Each row below holds a small network's activations on one input, seen along a few directions.
Each table varies a few parts of the input and shows all the possible inputs, shuffled.
Descriptions start from the smaller parts, as in this example, which fits no table here: line(6) and (point or line(9) or (values(3) and ring(8))).
Shared parts are said once, and a part with two or three values counts as separate values.

Other details of the inputs vary at random and push rows far along two fixed directions, the same in every table; ignore that.
These rows show it; all are for the same input, with only those details redrawn:
[ 47  16 -30  -8 -34 -10   9  -4 -18  -2 -13  -8]
[ 10  11 -19  -2   6 -25  34 -21  -6   3 -10   1]
[-14  -6   8   3  15   2  -2  -4  19   3   1  14]
[ 10  11 -20  -2   6 -26  34 -21  -6   3 -10   1]
[-14  -6   8   3  15   2  -2  -4  18   3   1  14]
[ 10  11 -20  -2   7 -26  34 -21  -6   3 -10   1]
[ 22  -1  -3  -2 -25  19 -27  13   7  -2  -2   5]

A family of inputs:
x1: [ 15   9  17   1 -16  -2 -31  40   5 -21 -19 -35]
x2: [  4  20 -18   3   6 -24  32 -22 -16  -3   0  -1]
x3: [ 16  -6   7  -3 -30  19 -21  16  -8  -4   7  -3]
x4: [  6   1 -12   4   1 -26  37 -19 -18   2  -5  -7]
x5: [ 45  19 -25 -15 -31  -7  11  -1 -26  -8  -4 -10]
x6: [ 16  -5   1  -1 -29  15 -30  11  -3  -6  10  -5]
x7: [ 14   1  -9  -7 -10  20 -36  22  -9   1 -11  -9]
x8: [-20   5  13   5  15   8   1  -1   6  -2  14  11]
x9: [-17  12  27   7  30 -14  -7  25  17 -19 -18 -17]
x10: [-19   1  17   7  14   9   4   1   4   0   8  13]
x11: [-19 -12  10  -1  12  -2  -3  -7  13   0  11   4]
x12: [ -5  11 -23   3  13 -25  25 -13 -26  10 -13 -24]
x13: [-26 -13   3  -1  24   1 -11   4   4   9  -5  -9]
x14: [-14 -10  13   3  16   5   2  -2  10   0   0  15]
x15: [ 22  -4  -1  -2 -23  18 -29  11   1  -6  -1   6]
x16: [ 16  -3   4  -5 -29  18 -25  15  -5  -6  13  -6]
x17: [  6   7 -19  -6   2 -28  34 -21  -5   5  -1 -10]
x18: [-22 -11  15  13   8   4   3  -3   7   3   6   4]
x19: [  7   0 -17  -1   2 -29  33 -24 -12   2  -6  -8]
x20: [ 14   4 -11  -8 -12  21 -34  24  -3   5 -13 -10]
x21: [-16  -1   7  -2  16   2  -2  -4  19   1   7  13]
x22: [ 10  10 -12  -7   8 -21  40 -15 -16  -1  -6   1]
x23: [-18 -14  17  -2  11   4   5   0   9   3   8   5]
x24: [-23  -7  18   7   8   6   5   0   5   3  11   3]
x25: [  6  15 -17   8   5 -24  33 -22 -16  -1  -6   0]
x26: [-16   0  11  -5  16   6   3   1  16   2   9  12]
x27: [-24  -3  14   5   9   4   2  -2   7   1  16   2]
x28: [ 19   5   3  -5 -23  21 -26  16  -6  -9  10   3]
x29: [-23 -10  11  13   8   1  -2  -7   9   2   8   4]
x30: [ 42   8 -26  -1 -38 -13   7  -7 -28  -4  -7 -17]
x31: [-16  -4  17   2  16   7   3   1   4  -2   8  14]
x32: [-16  -6  11   8  16   2  -5  -6   8  -2   5  15]
x33: [-19 -11  14  -4  12   2   1  -2  11   1  14   3]
x34: [-27 -10   5   4  23   1 -12   4  -1   8  -2  -9]
x35: [-15  -3  14  -3  15   8   6   3  14   4   4  14]
x36: [ 11  -4  -9  -7 -17  18 -34  22  -3   9 -10 -19]
x37: [-16  -4   9  -1  17   1  -4  -5  13  -3   8  13]
x38: [-17 -18  14   3  11   2   3  -3  11   3   3   6]
x39: [  7   3 -18  -1   1 -29  35 -22  -6   7  -7  -8]
x40: [-18 -11  15  -2  10   5   7   1  15   7   7   4]
x41: [ 37  20 -35  -7 -20  -8  -2   5 -38   0 -20 -22]
x42: [ 21  -2   3   2 -25  20 -24  15  -6  -6  -1   7]
x43: [-19  -8  12  -5  10   3   3  -1  17   5  12   2]
x44: [ 19   4  -1  -2 -23  17 -30  12  -4 -10   8   4]
x45: [ 19 -10   2  -2 -31  19 -21  16   5   2  -2  -3]
x46: [-19  -3  14  12  13   7   2  -1   6   0   3  14]
x47: [ 12   1   0   3 -31  17 -28  10  -3  -5  10  -6]
x48: [-27   3   3   7  27   6 -11   5  -1   6  -5  -2]
x49: [ 22  -2   1  -3 -25  21 -22  17   4  -1  -5   6]
x50: [-14  -6   8   3  15   2  -2  -4  19   3   1  14]
- Changing only one part turns x50 into x39. The same change can be made to x20. Which row results? => x36
- Changing only one part turns x7 into x13. The same change can be made to x48. Which row results? => x12
- What is each input in this table made of? => values(2) and (point or (line(4) and (point or ring(5))))
- Which other rows does x3 become when the ring(5) part takes its other values? List them by row number. => x4, x6, x16, x30
- Which other rows does x14 become when the values(2) part takes its other values? List them by row number. => x38
- Which other rows does x46 become when the line(4) part takes its other values? List them by row number. => x14, x42, x49

A family of inputs:
x51: [ -2  -9 -15  -1   0  -8  19 -17  -4  14   5  -1]
x52: [  3  12  -8  -1  13 -11  14  -3  -3  -3 -15   6]
x53: [-17 -24  20   5  -5  37 -60  30  16   6   7  -6]
x54: [ -6  11  -3   4   5  -8  14 -10 -21   2   3  -4]
x55: [  5   5 -16  -3  10  -4  16 -15  -4  10  -4  14]
x56: [  3  17  -1   4   8 -16  16  -4  -4  -9  -7   2]
x57: [  8  -1   1   2  -4 -18  24 -12   9  -1   0   4]
x58: [ -3  14   2   7   4 -13  16  -4 -12  -7   3   0]
x59: [ -2  -5  29   5 -10  39 -51  24  29 -12  14  18]
x60: [ -4   2   4   7   2 -20  14  -3  -6  -7  -2 -18]
x61: [ -7  -5 -15   0   4 -14  13  -8 -10  11  -3 -11]
x62: [  1  11   0   3   2 -12  17 -12  -9  -8   9   5]
x63: [ 21  -3  -2   1 -35  13 -27  17 -19  -4  -2 -25]
x64: [-39 -23  17   0  28  10 -16  -3  35  12   5  15]
x65: [ -2   0 -13  -1  12 -15   8  -5  -1   9 -16 -15]
x66: [ 21  -4  -3  -1 -40  12 -24  14 -17  -1   1 -17]
x67: [  0  16   3 -32  13   1  30  11  -5   0   7  -7]
x68: [ -1 -26  22   1 -15  37 -46  23  36  -1   4  19]
x69: [ -2  -7  -3   2  -7  -9  23 -18  -8   8   9  -3]
x70: [  3  15  -9   2  17 -14  11   1  -4  -4 -16  -1]
x71: [-41 -22  17   5  30  10 -18   4  31  10   0   9]
x72: [-46 -12  18   8  34  18 -17   3  14   8   9  15]
x73: [  4   3   1   3   2 -21  18  -5   3  -6  -8  -7]
x74: [ 30   3   2 -37 -33  18  -9  34  -1   1   7 -22]
x75: [ 34  -2  -6  -7 -32   8 -26  17   0  -4 -16  -9]
x76: [ -2  12 -15  -1  13  -6  12  -7  -7   8 -13   2]
x77: [  2   9  -1   6  -1  -8  23 -11  -7  -6  11  11]
x78: [  2   4   2   4   6 -23  15  -2   2  -8 -11 -14]
x79: [ 39  10  -2  -1 -36  20 -16  12  -3 -14   0   8]
x80: [  2  -3   1   4  -9 -15  25 -13   0  -1   8   1]
x81: [ -4  -7 -14  -3   3 -10  16 -18  -5  10   0  -7]
x82: [ -3  14   1   9   9 -12  14  -1 -14 -11   0  -8]
x83: [  3   8 -16  -6  13  -9  10 -13  -5   7  -4   9]
x84: [ 36  -7 -15 -10 -36  15 -24   7   0   9  -5  -1]
x85: [-44 -11  26   9  25  18 -11  -3  14   2  21  19]
x86: [ 10   7  -9  -3   8  -7  19 -12   1   0  -6  17]
x87: [ 30   1 -18  -4 -32  27 -22   9 -17   2   6   5]
x88: [ -2   1   4   6  -2 -19  18  -6  -4  -3   0 -12]
x89: [ 34  17   0   2 -26  13 -26  22  -9 -17  -9 -11]
x90: [ 31   0  -6  -5 -27   6 -28  22  -2  -6 -19 -15]
x91: [-32 -23  25   1  27   8 -13  -1  38   1   1  17]
x92: [  0   0   1   3  -5 -16  20 -13   0  -3   7  -7]
x93: [ -2  12 -15  -1  19  -9   8  -4 -10   3 -15  -4]
x94: [-44 -11  18   9  40  16 -22   8  10   6   9   9]
x95: [ -5  -5  -4  -1  -5 -14  16 -16  -9   4   8  -7]
x96: [  6   0   0  -1  -1 -17  20 -13   8  -9  -3  -2]
x97: [ -3   6 -16  -2   9  -6  12 -13 -13   8   5   5]
x98: [-40 -15  29  10  24  23  -9  -6  13   4  22  24]
x99: [  7   9 -10  -5  11 -12  14  -9   0  -4  -7  13]
x100: [ 21   9  -5   2 -29  18 -28  21 -28  -9   0 -13]
- What is each input in this table made of? => values(2) and (point or (line(4) and ring(6)))
- Changing only the values(2) part turns x54 into x66. The same change can be made to x93. Which row results? => x65
- Changing only the values(2) part turns x100 into x63. The same change can be made to x67. Which row results? => x74
- Which other rows does x87 become when the line(4) part takes its other values? List them by row number. => x72, x94, x97
- Which other rows does x97 become when the values(2) part takes its other values? List them by row number. => x81

A family of inputs:
x101: [-33  -8  12   0  21  10 -11  12   9  11   3  -7]
x102: [ 42  13  -1  -9 -37  20 -31  22  -3 -21   1   0]
x103: [-22 -14  19   1  19  -5 -14   8  22  -2   2  -7]
x104: [ 17   0 -14  -4  -8 -27  31 -26  -5   1   4  -3]
x105: [-16 -12  14   0   8  14   1  -1  31   6   8  20]
x106: [ -1   3  -5  10  10  -5   8  -4   8   0 -15   9]
x107: [ 16  23  -7  -1   2 -18  38  -9  -8  -7  -9  -2]
x108: [ 15  12 -17 -14   9 -28  23  -7  -3  -3 -15 -15]
x109: [ 30  11 -12 -16 -33  23 -32  30  -7   3 -11 -16]
x110: [ 45  10 -24   8 -52   8 -18   8 -28  -3 -17 -19]
x111: [ 10  27 -11  -5   5 -14  33 -10 -19   0  -4  -1]
x112: [ 10   9 -16  14  -3 -26  26 -15 -11   1 -18  -5]
x113: [  8  -2 -18  -4 -10 -22  28 -27 -14   0   7  -7]
x114: [  8   1 -16   2 -14 -16  35 -21 -11   8   3  -9]
x115: [ 16   6 -18  11   1 -31  20 -17 -11  -4 -12  -5]
x116: [ -2  -1  -8 -12   7  -2  10 -16   4   6  10  13]
x117: [  5   9 -23 -11   8 -23  19  -8 -22   5  -5 -23]
x118: [ -1   5   0  -5  15  -7  12   4  13   4 -13 -10]
x119: [ -5   2  -6  -8   3   3  16 -11   5  12   5  12]
x120: [ -8   4   9   5   6 -10  10  -8  -8 -12   9  -4]
x121: [-20 -17  19   7   1   6   0  -2  26   7  12  14]
x122: [ 13 -14   2  -8 -38  39 -52  19   1   1  21   7]
x123: [-23   4  18  -4  22  10 -10   4  10  -7  13  18]
x124: [-32 -12  18   4  13   4  -8  10  14   4  -1 -11]
x125: [  8   9 -27   6   7 -21  17 -18 -26   3  -7  -5]
x126: [-16 -32  25  -6  23  12  -1   7   1   0  -1  17]
x127: [-26 -15  13  17  17   2 -18  -8   9  -3   3   5]
x128: [ -7   8  -9   6  13   0   4  -5  -2   8 -12  10]
x129: [-21  -5  27   7  14  -2  -6   4  16 -12  13  11]
x130: [  8   6 -23  -3  -8 -11  34 -18 -18  14   6  -3]
x131: [ 29  13  -3   0 -40  29 -28  28 -20  -5   7  -8]
x132: [ 19  -2   0  -1 -23  36 -62  22   3  -4  -2  11]
x133: [-10   8   2   1  13  -5   9  -5 -13  -5  14   1]
x134: [-28  -7   8  16  20  14 -14   0   5  10   1   9]
x135: [  4   4 -17  -6   3 -31  22 -12 -17  -2  -8 -27]
x136: [-23  -3  29  13  13   3   1   8  17  -6   9   9]
x137: [ 32   7 -14 -20 -31  19 -41  27  -8  -5  -6 -14]
x138: [-17 -29  28  -1  20  17   4  11   2   7  -6  16]
x139: [ 33   2  -2  -4 -42  13 -31  31  -1  -2 -11 -23]
x140: [-16  -9  10   9  24   3 -16  -2  23  -5  -4  18]
x141: [-29  -3  28  12  11  10  -2   3   9  -5  11   3]
x142: [-16 -14  13  -5  11   7  -6  -6  30   0  13  22]
- Changing only one part turns x140 into x106. The same change can be made to x102. Which row results? => x107
- What is each input in this table made of? => values(2) and (point or (values(4) and ring(5)))
- A walk changes only the ring(5) part. It starts at x103 and steps to x135. List the rest of the walk in order. => x117, x137, x108
- Which other rows does x101 become when the values(2) part takes its other values? List them by row number. => x117
